These are the activations of a small neural network, seen along a few directions. Each row is one input.
Each table varies a few parts of the input and shows all the possible inputs, shuffled.
Descriptions start from the smaller parts, as in this example, which fits no table here: one of 6 places along a line, together with either a single point or one of 9 places along a line or (one of 2 separate values, together with one of 5 places around a ring).
Shared parts are said once, and a part with two or three values counts as separate values.
In the rows, 128 means zero.

Table:
r1: [102 116  85 117  88 128 107 107 118 137  91 103  97  89 125 160 175]
r2: [117 146 148 129 153 111  88 127  68 128  78 108 128 116 164 142  54]
r3: [157  94 145  93 127 108 134 187  79 177 181 114 152 148 148  83 141]
r4: [148 119 127 141 153 122 127  69 210 127 119 157 135 132  68 163 117]
r5: [116 121 126 100 130  77 111 160  50 147 172  82 136 134 155  87 146]
r6: [ 87 117 117  93 139 108  94 147  82 141 128 109 120 103 172 154 150]
r7: [134 116 130 105 149 111  93 145  73 132  69 101 122  99 199 131 132]
r8: [137  98 122 133 111 148 124  97 190 156 119 139 132 111 124 147 201]
r9: [125 119 122 133  90 159 128 116 144 163 108 142 118 119  84 166  90]
r10: [ 71 148 136 116 142 109  90 128  77 137 137 116 126 121 139 166  72]
r11: [163 124 167 125 195  73 129 124 141 136 200 136 176 177  96  90  88]
r12: [109 167 129 177 101 180 171 111 187  82 142 161 121 145  97 125 126]
r13: [115 160 112 153  75 190 180 146 145  95 124 158  99 137  92 134  95]
r14: [140 156  88 147  84 160 160 133 111  61  48 111  77 104 161 106 162]
r15: [147 151 157 136 144  80 105 140  35 133 122  81 144 147 147  76  49]
r16: [166  89 108 118 149 122 130  88 215 131 111 150 129 115 101 152 196]
r17: [142  89 103 110  86 158 130 134 148 167 100 136 112 102 118 155 170]
r18: [127 138 111 154  97 180 175 128 192  87 134 154 114 128 131 115 206]
r19: [122 186 107 171  88 161 156 116 106  57  57 118  84 120 127 116  83]
r20: [121  97 152 112 163 130 108 139 154 158 154 144 159 124 168 140 176]
r21: [ 92 156  74 136  73 159 159 137 120  69 107 119  78 107 133 128 180]
r22: [133 129  93 130  71 190 182 164 150  99 115 152  93 120 126 123 174]
r23: [150 117  99 128  98 129 108 103 109 130  33  96  96  86 153 138 157]
r24: [ 85 147 104 140  92 128 104  89 114 133 100 110 102 106  92 172  96]
r25: [133 118 158 118 204 104 112 111 174 130 155 163 160 145 113 156  92]
r26: [110 120 153 110 140 140 113 156 107 166 145 148 142 133 130 160  66]
r27: [157 129  98 137 135 153 182 118 216  63 126 166 110 133 109 121 202]
r28: [104 127 170 135 167 130 104 122 150 153 163 151 166 140 134 150  97]
r29: [134 132 180 142 157 100 120 135 117 159 207 124 181 172 117  85  93]
r30: [179  93 149 101 191  72 134 141 146 141 191 129 169 160 130  79 167]
r31: [151 101 161 118 153  99 125 152 122 164 199 117 175 155 151  73 171]
r32: [ 75 187  93 159  77 159 156 119 115  65 115 125  84 124 100 140 101]
r33: [100 153 145 123 133  78 107 142  45 142 181  88 142 152 122 100  67]
r34: [119 128 140 157 115 149 121  79 186 152 127 145 138 127  90 157 121]
r35: [150  88 139  94 200 103 116 128 179 135 147 156 153 129 147 145 171]
r36: [163 120 139 112 140  80 110 158  41 138 113  74 138 130 182  64 128]
r37: [133 147 118 151 102 129 105  84 104 126  42 102 102 103 120 149  78]
r38: [127  90 135  86 136 139 117 174 112 171 137 142 135 116 165 149 145]
r39: [139 159 116 160 139 154 179  99 211  59 135 173 116 150  75 131 122]
r40: [141 125 163 117 131 109 129 169  74 172 190 121 158 165 113  94  62]
- Describe the family of inputs behind these rows. => one of 2 separate values, together with one of 4 places along a line, together with one of 5 places along a line
- The inputs of r30 and r27 match in every part but the place on the line of 4. If r29 is changed in the same way as r30 into r27, which row does it become? => r12
- The inputs of r33 and r10 match in every part but the place on the line of 4. If r40 is changed in the same way as r33 into r10, which row does it become? => r26
- Change only the choice among 2 separate values in r1. List by row number the other rows that result. => r24
- Change only the choice among 2 separate values in r32. List by row number the other rows that result. => r21
- Change only the place on the line of 5 in r30. List by row number the other rows that result. => r3, r5, r31, r36

Table:
r41: [141 128 132 123 148 110 126 142 104 116 129 115 132 134 145 106 131]
r42: [129 125 131 118 135 110 114 137 106 133 136 113 137 125 153 115 143]
r43: [133 123 137 124 157 107 103 124 110 131 112 117 136 124 142 132 114]
r44: [128 123 127 113 137 101 107 128 104 138 130 110 133 122 142 127 134]
r45: [103 164  61 164  44 195 162  91 158  65  36 132  53  87 101 166 149]
r46: [100 165  70 162  56 200 154  92 165  68  25 140  58  84 110 180 142]
r47: [106 133 138 130 128 126 126 144 114 134 161 127 141 140 127 120 108]
r48: [112 134 135 123 133 127 135 153 113 125 163 132 137 143 129 118 108]
r49: [103 129 142 124 142 124 112 134 120 141 146 133 140 132 125 145  91]
r50: [149 110 124 143 138 157 163 105 241 112 156 178 140 139  93 135 194]
r51: [128 115 132 108 134 120 130 149 107 142 141 122 129 129 154 117 148]
r52: [131 105 136 112 130 127 106 141 114 166 125 126 139 119 137 142 120]
r53: [122 112 130 109 130 111 115 131 107 155 134 113 129 123 141 130 139]
r54: [123 114 135 114 129 120 121 140 108 150 139 116 133 126 152 118 148]
r55: [120 109 138 109 142 118 107 131 113 157 124 124 133 119 151 143 130]
r56: [154 111 123 136 143 157 172 114 241 104 158 183 136 142  94 134 195]
r57: [126 141 142 129 135 124 136 144 108 129 157 132 137 144 125 115 106]
r58: [105 132 134 125 130 118 119 135 112 139 155 124 136 137 115 132 100]
r59: [126 121 134 113 149 108 100 127 111 140 121 121 136 118 152 140 125]
r60: [108 168  66 163  47 201 176 111 159  52  43 140  53  93 113 154 159]
r61: [133 108 129 113 118 120 113 141 106 164 135 117 135 124 127 129 129]
r62: [103 167  68 169  42 202 167 102 159  60  41 134  57  90 112 155 159]
r63: [135 136 144 134 129 118 126 130 111 133 143 117 138 146 130 109 104]
r64: [134 126 128 112 141 111 123 146 105 124 138 119 133 128 155 114 143]
r65: [140 130 139 133 138 109 126 129 111 129 128 115 140 134 136  99 115]
r66: [138 126 142 127 152 107 112 119 117 136 113 123 139 127 134 124  97]
r67: [146 107 127 136 152 156 151  94 247 120 140 183 141 133  92 160 177]
r68: [146 131 136 126 144 110 135 138 110 120 130 121 135 136 138  97 114]
r69: [148 108 117 138 140 150 157  94 239 117 151 174 134 135  83 146 183]
r70: [118 136 149 130 143 122 114 125 115 144 141 133 140 133 121 141  88]
r71: [133 132 147 129 143 116 113 120 117 140 128 124 138 138 129 134  87]
r72: [135 125 130 124 144 101 110 124 103 129 122 107 132 128 132 119 123]
r73: [134 110 133 118 116 129 120 151 108 159 140 119 139 127 138 117 138]
r74: [134 134 139 129 131 109 120 121 110 138 137 115 134 142 119 121  96]
r75: [120 139 141 130 131 115 121 126 107 142 150 124 136 137 112 128  97]
r76: [139 128 135 127 140 101 119 120 110 134 122 113 135 130 124 111 106]
r77: [141 136 141 128 135 119 135 139 111 125 145 123 134 148 132 107 104]
r78: [121 140 145 135 130 124 127 135 108 137 155 126 141 141 123 116 106]
r79: [139 110 130 111 121 129 129 159 107 150 142 125 135 130 140 116 138]
r80: [136 127 134 129 143 109 117 134 104 124 127 109 136 132 143 107 132]
- The inputs of r53 and r51 match in every part but one. If r74 is changed in the same way as r53 into r51, which row does it become? => r77
- The inputs of r49 and r47 match in every part but one. If r59 is changed in the same way as r49 into r47, which row does it become? => r42
- Describe the family of inputs behind these rows. => one of 4 places along a line, together with either one of 2 separate values or one of 8 places along a line
- Change only the choice among 2 separate values in r67. List by row number the other rows that result. => r46
- Change only the choice among 2 separate values in r45. List by row number the other rows that result. => r69
